A small network was trained on invented records. Each row is its activation on one of them, seen along a few directions.
Each row is followed by the record's values for the fields V, F, J, K, M, S.
A field that a record lacks is left out.
Other fields move the rows too, some of them a lot.
(in the rows, 500 means zero)
Strong random noise was added to every row along 2 fixed directions; ignore it. To show where, here is one row again and again, with new noise each time:
[577 549 260 658 380 700 687 382 480 606 535 879 384 270 659 512 589 550]
[490 475 354 536 389 510 442 518 469 629 511 640 558 424 588 460 593 493]
[412 440 414 434 396 257 169 670 511 702 467 406 716 586 504 448 626 493]
[419 337 491 424 402 570 385 545 324 515 552 504 689 480 584 333 526 317]

[647 676 325 564 514 343 575 431 630 590 413 649 327 465 457 714 611 608]  (V v2; F f4; K k1)
[489 463 539 413 411 700 520 526 323 384 560 421 527 454 543 411 454 328]  (V v2; F f1; J j2; K k1)
[419 366 477 491 484 573 223 606 362 536 686 388 730 452 602 333 577 324]  (V v2; F f3; M m1; S s6)
[556 611 350 551 452 397 456 496 633 567 510 550 474 479 444 577 556 551]  (V v2; F f4; M m1; S s11)
[422 674 259 550 772 507 700 274 523 421 313 845 212 419 461 740 368 432]  (V v1; F f2; M m2; S s8)
[570 463 604 516 441 390 408 593 600 475 465 314 504 587 403 419 542 627]  (V v2; F f1; J j2; K k1)
[475 516 588 468 492 345 366 568 546 517 396 383 525 642 342 461 519 609]  (V v1; F f1; J j2; K k2)
[640 582 468 587 415 299 350 515 788 618 457 361 420 582 357 590 568 831]  (V v2; F f4; M m1; S s11)
[391 461 483 359 644 491 342 510 360 390 488 495 709 550 536 405 392 258]  (V v1; F f3; M m1; S s14)
[487 441 507 448 394 241 238 575 619 610 492 354 599 618 466 498 517 646]  (V v1; F f4; K k1)
[515 481 375 558 415 492 430 600 690 666 625 518 444 405 678 423 719 548]  (V v2; F f2; K k1)
[541 617 533 489 468 418 623 427 607 527 446 616 303 501 450 578 441 549]  (V v1; F f4; K k1)
[490 518 442 584 565 656 555 358 446 422 548 676 447 363 564 454 421 448]  (V v1; F f3; M m1; S s11)
[447 531 529 314 548 551 551 450 494 524 562 427 324 529 347 576 443 584]  (V v2; F f2; M m2; S s8)
[547 490 557 564 526 672 578 464 485 529 537 610 500 474 602 453 499 521]  (V v1; F f1; J j1; M m4; S s9)
[514 538 418 570 397 472 458 597 625 655 593 540 516 383 611 525 634 594]  (V v2; F f3; K k1)
[488 496 436 529 595 389 317 600 598 633 490 497 580 491 503 572 525 488]  (V v2; F f3; M m3; S s9)
[417 406 446 530 546 497 504 385 368 482 541 586 491 527 641 513 559 343]  (V v1; F f2; K k1)
[492 381 464 588 449 765 529 475 296 489 621 660 547 338 668 343 560 371]  (V v1; F f3; K k1)
[461 532 379 612 444 484 500 484 458 474 560 526 587 502 530 581 637 448]  (V v2; F f2; M m1; S s11)
[387 438 448 508 521 675 388 484 273 450 667 607 655 325 696 341 513 263]  (V v1; F f3; M m1; S s6)
[574 407 675 474 484 303 479 485 640 528 413 221 545 644 282 515 464 643]  (V v2; F f4; M m3; S s9)
[534 434 683 413 458 558 572 539 499 469 531 342 571 569 467 491 415 506]  (V v2; F f1; J j1; M m3; S s9)
[445 513 522 490 470 793 587 437 300 395 642 633 535 382 659 381 483 331]  (V v1; F f1; J j1; M m1; S s6)
[414 580 251 591 649 561 553 529 578 539 469 853 459 309 599 701 514 483]  (V v2; F f2; M m4; S s9)
[635 496 378 677 349 736 561 384 568 608 618 593 463 363 645 472 604 581]  (V v2; F f4; M m1; S s11)
[505 411 546 483 343 473 288 560 535 646 629 230 662 539 497 373 634 512]  (V v2; F f4; M m1; S s11)
[595 386 517 544 466 727 624 389 393 373 597 526 390 440 533 367 487 472]  (V v2; F f4; K k1)
[369 530 397 506 298 296 174 603 651 870 577 297 564 520 492 481 675 728]  (V v1; F f2; M m1; S s11)
[420 525 389 602 578 585 571 451 404 475 392 755 476 422 717 617 542 277]  (V v1; F f2; K k1)
[565 614 533 519 512 539 830 384 665 357 369 430 380 529 459 405 421 696]  (V v1; F f2; M m1; S s10)
[380 513 468 532 596 626 527 376 332 365 542 618 518 347 491 412 497 297]  (V v1; F f3; M m1; S s11)
[614 554 416 587 378 573 602 390 597 488 542 591 390 371 489 566 521 642]  (V v2; F f4; M m1; S s11)
[532 606 590 439 506 254 478 567 658 491 365 424 409 625 327 661 410 604]  (V v2; F f1; J j2; K k1)
[351 338 641 212 652 262 158 646 310 364 424 234 813 710 471 394 378 165]  (V v1; F f3; K k1)
[550 463 543 480 460 635 563 433 422 373 578 462 538 459 474 432 455 393]  (V v2; F f3; M m1; S s11)
[395 540 498 506 595 578 616 464 359 366 524 569 517 494 522 389 272 316]  (V v1; F f2; M m1; S s11)
[588 508 513 481 410 290 360 510 667 589 424 263 559 661 344 585 493 768]  (V v2; F f4; M m1; S s14)
[385 524 369 489 698 437 395 540 392 596 454 668 576 393 566 520 605 291]  (V v1; F f3; K k1)
[573 429 551 514 456 462 316 581 626 623 514 406 617 582 495 483 599 590]  (V v2; F f4; M m4; S s9)
[499 478 647 510 411 526 425 515 523 453 496 291 505 546 479 356 472 565]  (V v1; F f1; J j2; M m1; S s6)
[515 545 380 552 610 764 686 342 378 468 614 752 422 242 687 542 494 362]  (V v2; F f3; M m2; S s8)
[471 607 553 451 664 264 453 502 546 518 326 503 391 630 363 629 483 507]  (V v1; F f1; J j2; K k1)
[484 344 734 322 559 464 439 530 430 358 502 271 678 650 374 427 374 324]  (V v2; F f3; M m3; S s9)
[500 413 554 547 434 556 507 391 427 451 549 398 528 509 473 369 432 454]  (V v1; F f4; M m1; S s11)
[580 452 328 535 380 567 629 503 503 632 537 579 461 382 604 485 560 541]  (V v2; F f4; K k3)
[509 548 484 528 440 365 311 633 522 685 406 427 588 557 457 475 584 579]  (V v1; F f1; J j2; K k2)

Here are new rows. What are their fields?
[608 611 439 518 511 412 498 545 609 577 402 488 401 520 493 641 501 651]  (V v2; F f1; J j2; K k1)
[446 741 195 485 701 355 427 490 629 612 289 700 369 431 428 829 481 468]  (V v2; F f2; M m2; S s8)
[433 274 770 426 497 656 456 504 255 290 631 375 608 557 527 261 388 302]  (V v1; F f1; J j1; K k1)
[556 494 517 505 497 609 563 482 427 424 570 630 476 504 592 447 451 472]  (V v1; F f1; J j1; K k1)
[552 437 554 460 481 627 435 435 456 522 514 407 601 532 556 379 495 484]  (V v1; F f4; M m1; S s14)
[605 648 272 690 503 671 813 383 560 503 566 759 309 393 514 541 392 533]  (V v2; F f2; M m1; S s11)
[553 466 590 475 503 487 586 528 472 450 520 511 488 486 496 531 473 561]  (V v2; F f1; J j1; K k1)
[526 367 695 415 412 519 339 523 466 474 608 201 609 635 388 335 451 503]  (V v2; F f4; M m1; S s11)
[387 624 193 553 515 170 297 526 659 610 362 685 472 538 603 695 621 583]  (V v1; F f2; K k1)
[538 631 335 581 493 435 511 361 618 716 419 574 328 412 515 656 529 679]  (V v1; F f4; M m2; S s8)
[519 630 505 535 568 395 539 493 621 664 409 547 460 527 472 612 579 611]  (V v1; F f1; J j1; M m3; S s9)
[380 549 388 456 554 391 506 429 549 509 406 574 275 578 470 549 614 487]  (V v1; F f2; K k1)
[496 497 533 505 529 608 570 477 374 527 527 592 479 431 608 469 545 373]  (V v1; F f1; J j1; K k1)
[607 525 569 499 434 311 424 574 719 599 399 222 413 607 420 541 516 762]  (V v2; F f1; J j2; K k1)
[579 574 527 476 504 378 505 563 586 456 434 501 424 594 375 603 446 509]  (V v2; F f1; J j2; K k1)
[565 429 653 474 528 550 638 449 441 360 448 423 402 546 375 508 400 477]  (V v2; F f1; J j2; K k1)
[512 574 634 448 621 275 381 559 675 522 374 372 461 714 297 643 454 618]  (V v2; F f1; J j2; M m3; S s9)
[507 605 473 421 583 244 386 562 475 446 337 417 546 627 411 650 532 394]  (V v2; F f1; J j2; K k1)
[553 402 410 574 424 802 558 391 348 528 648 669 439 355 708 332 610 410]  (V v1; F f4; K k1)
[332 303 561 392 399 517 353 614 561 579 610 328 495 520 557 424 612 463]  (V v2; F f2; K k1)
[569 471 606 502 488 482 523 542 539 521 422 429 478 537 508 419 497 495]  (V v1; F f1; J j2; K k1)
[622 610 586 559 561 415 620 448 708 507 368 500 329 591 317 671 421 709]  (V v2; F f1; J j2; M m3; S s9)
[543 490 479 572 514 396 444 528 607 571 548 515 445 435 535 564 571 593]  (V v2; F f3; K k1)
